These are the activations of a small neural network, seen along a few directions. Each row is one input.
In each table, some parts of the input vary, and every possible input appears once, in random order.
Descriptions start from the smaller parts, as in this example, which fits no table here: one of 2 separate values, together with either a single point or one of 9 places around a ring or (one of 4 places along a line, together with one of 8 places around a ring).
Shared parts are said once, and a part with two or three values counts as separate values.
In the rows, 128 means zero.

Other details of the inputs shift rows strongly along two fixed directions, in all tables alike. That doesn't count.

Rows:
r1: [137 172 198 146 171 169 138 157 182 117 128 152 118 144 159]
r2: [170 163 172 116 141 144 125 147 170 125 120 135 133 134 151]
r3: [187 171 133 103 150 168 112 134 162 121 109 120 133 121 137]
r4: [145 153  55 140 145 126 121 112 145 125 101 108 129 105 130]
r5: [146 120  67 113  96 119 114 104 101 127 121 121 148 104 100]
r6: [129 101  47 120  83 107 110  90  81 139 128 119 149 106  91]
r7: [166 160 111 125 116 137 112 113 137 130 117 125 141 118 127]
r8: [130 163  94 135 127 159 128 103 129 117 120 133 129 120 126]
r9: [152 127  75 130 107 125 114  98 102 133 135 117 149 117  98]
r10: [ 97  84 191 108 120  80 142 162 114 132 129 118  99 147 141]
r11: [101 119  52 148  92 123 126  96  95 132 119 127 133 102  95]
r12: [ 91 100 214 149 156 130 148 180 161 129 152 158 111 149 148]
r13: [ 81  58 161 108  99  68 143 138  95 147 131 115 107 129 123]
r14: [182 176 132 106 150 164 113 143 153 107 107 117 126 129 136]
r15: [114 110 174 139 128 102 134 136 119 148 145 134 126 154 139]
r16: [ 90  74 174 135 123  85 137 142 101 150 159 134 125 158 130]
r17: [137 160 185 140 171 174 133 158 176 112 135 151 124 142 149]
r18: [138 161  87 124 136 176 125 100 123 109 123 128 139 123 124]
r19: [107 134  85 129 111 137 133  95  96 118 120 121 127 119 120]
r20: [ 18  22 154 131  97  64 158 138  67 137 165 138 109 142 116]
r21: [160 154  87 136 111 133 115  93 119 135 127 120 144 120 109]
r22: [135 135 170 135 186 127 135 175 188 126 125 126 115 137 165]
Each input here is: one of 2 separate values, together with either a single point or one of 4 places along a line or one of 6 places along a line.
Changing only the choice among 2 separate values turns r21 into r9. The same change can be made to r19. Which row results?
Answer: r18
Which other rows does r6 become when the choice among 2 separate values takes its other values? List them by row number.
Answer: r7
Start at r12 and move only the place on the line of 4, one step at a time. The first step leads to r17. Which rows follow, in order?
Answer: r20, r18

Rows:
r23: [121 125 152 118 161 141 128 161 157 120 118 134 122 134 145]
r24: [165 168  59 132 121 180 110  81 121 112 123 127 158 105 106]
r25: [149 163 211 119 164 174 139 148 160 110 150 149 132 158 165]
r26: [133 125 133 121 146 145 120 158 152 124 128 140 126 124 138]
r27: [153 188 101 144 108 164 126  99 140 123  99 140 125 113 121]
r28: [141 148 194 137 167 167 137 161 187 121 146 150 129 135 150]
r29: [184 185  60 128 146 143 113  99 153 128  93 110 147 107 130]
r30: [ 81  40 164 124  95  55 137 141  80 142 155 124 121 144 108]
r31: [143 151 153 117 158 137 131 150 143 113 120 107 109 143 146]
r32: [161 145 206 120 170 171 123 164 173 123 136 149 132 147 149]
r33: [ 87  93 159 162 128 107 142 140 127 150 149 147 121 140 121]
r34: [ 57  86 165 151 131  93 158 141 105 136 141 124  97 152 143]
r35: [ 76  84 165 159 116  97 137 132 101 146 154 147 123 145 124]
r36: [ 34  45 132 128 110  70 154 132  91 129 145 129 113 126 122]
r37: [187 175  47 127 128 156 101 117 139 112 109 121 145 102 115]
r38: [151 127  84 129 112 121 116 129 121 132 130 116 142 114  98]
r39: [ 82 119 152 156 143 112 143 142 138 134 133 138 116 143 140]
r40: [109 106  55 102  64 116 119  94  74 127 100 117 129  91  84]
r41: [121 112 194 115 109  90 135 143 135 151 123 123 112 124 146]
r42: [158 134 167 131 138 118 118 131 150 142 136 125 138 139 144]
r43: [163 143  35 132 108 116 107  93 121 138 108 111 151  96 115]
r44: [148 140 100 103 118 155 112 108 101 120 130 126 146 135 114]
r45: [ 63  28 139 123  99  73 140 150  87 149 154 133 122 127  99]
r46: [ 75  71 151 113 132 103 144 148 103 126 134 116  99 143 137]
r47: [167 142 157 132 148 125 123 140 170 147 134 128 136 132 139]
r48: [198 191  73 115 126 156 101  81 126 132 116 115 155 127 122]
r49: [171 174 194 111 135 153 124 159 169 113 106 132 115 129 147]
r50: [138 135  25 122 109 115 117 101  96 118 104 102 139 101  97]
r51: [130 146  70 117  84 147 128  85 109 113 104 125 132  95 105]
r52: [100 126 167 125 156 140 150 139 140 112 134 125 108 139 152]
r53: [117 108 167 122 149  92 139 137 130 144 128 111 101 145 153]
r54: [146 180 160 160 167 167 127 154 184 124 133 151 125 133 158]
r55: [171 158  49 110 100 140 106  87  87 117 122 110 154 123  97]
r56: [ 60  67  64 143  64  75 139  76  24 142 148 125 137 135  87]
r57: [140 153 178 132 171 164 135 160 188 110 137 152 124 131 161]
Describe the family of inputs behind these rows.
Answer: one of 5 places along a line, together with either a single point or one of 6 places along a line
Changing only the place on the line of 5 turns r23 into r29. The same change can be made to r45. Which row results?
Answer: r47
Which other rows agree with r37 in the place on the line of 5? List them by row number.
Answer: r30, r31, r38, r49, r50, r55
Which other rows does r54 become when the place on the line of 6 takes its other values? List them by row number.
Answer: r33, r34, r35, r39, r56

Rows:
r58: [ 91  61 103 125  77  81 127 119  70 144 140 131 140 120  98]
r59: [ 93  74 103 106  76  92 128 120  71 130 137 124 124 117 101]
r60: [120  89 241 126 155 111 139 181 169 146 149 142 117 150 158]
r61: [133 182  73 144 157 195 127 110 151  95 106 134 129 113 132]
r62: [120 167  81 156 155 174 130 121 158 109 127 141 136 117 123]
r63: [162 151  74 102 119 150 114 104 124 123 107 114 138 101 106]
r64: [178 169  55 117 129 152 106 114 125 117  97 101 133 110 114]
r65: [162 186 185 139 145 177 134 134 158 117 120 139 124 147 150]
r66: [126 105 163 131 147  94 129 163 139 143 135 127 120 143 134]
r67: [194 199  93 132 159 156 113 118 180 129 101 119 136 110 150]
r68: [ 84  85  98 149  77  81 130  94  66 144 147 129 129 126  93]
r69: [127 120 196 131 145 129 134 142 141 134 159 143 135 157 150]
r70: [107 108 241 116 149 124 147 162 142 129 159 146 114 170 161]
r71: [ 97  97  86 117 101  77 134 110  99 132 109 102 117 111 123]
Describe the family of inputs behind these rows.
Answer: one of 2 separate values, together with either a single point or one of 6 places along a line
Changing only the choice among 2 separate values turns r71 into r67. The same change can be made to r64. Which row results?
Answer: r66
Which other rows does r59 become when the choice among 2 separate values takes its other values? List them by row number.
Answer: r58
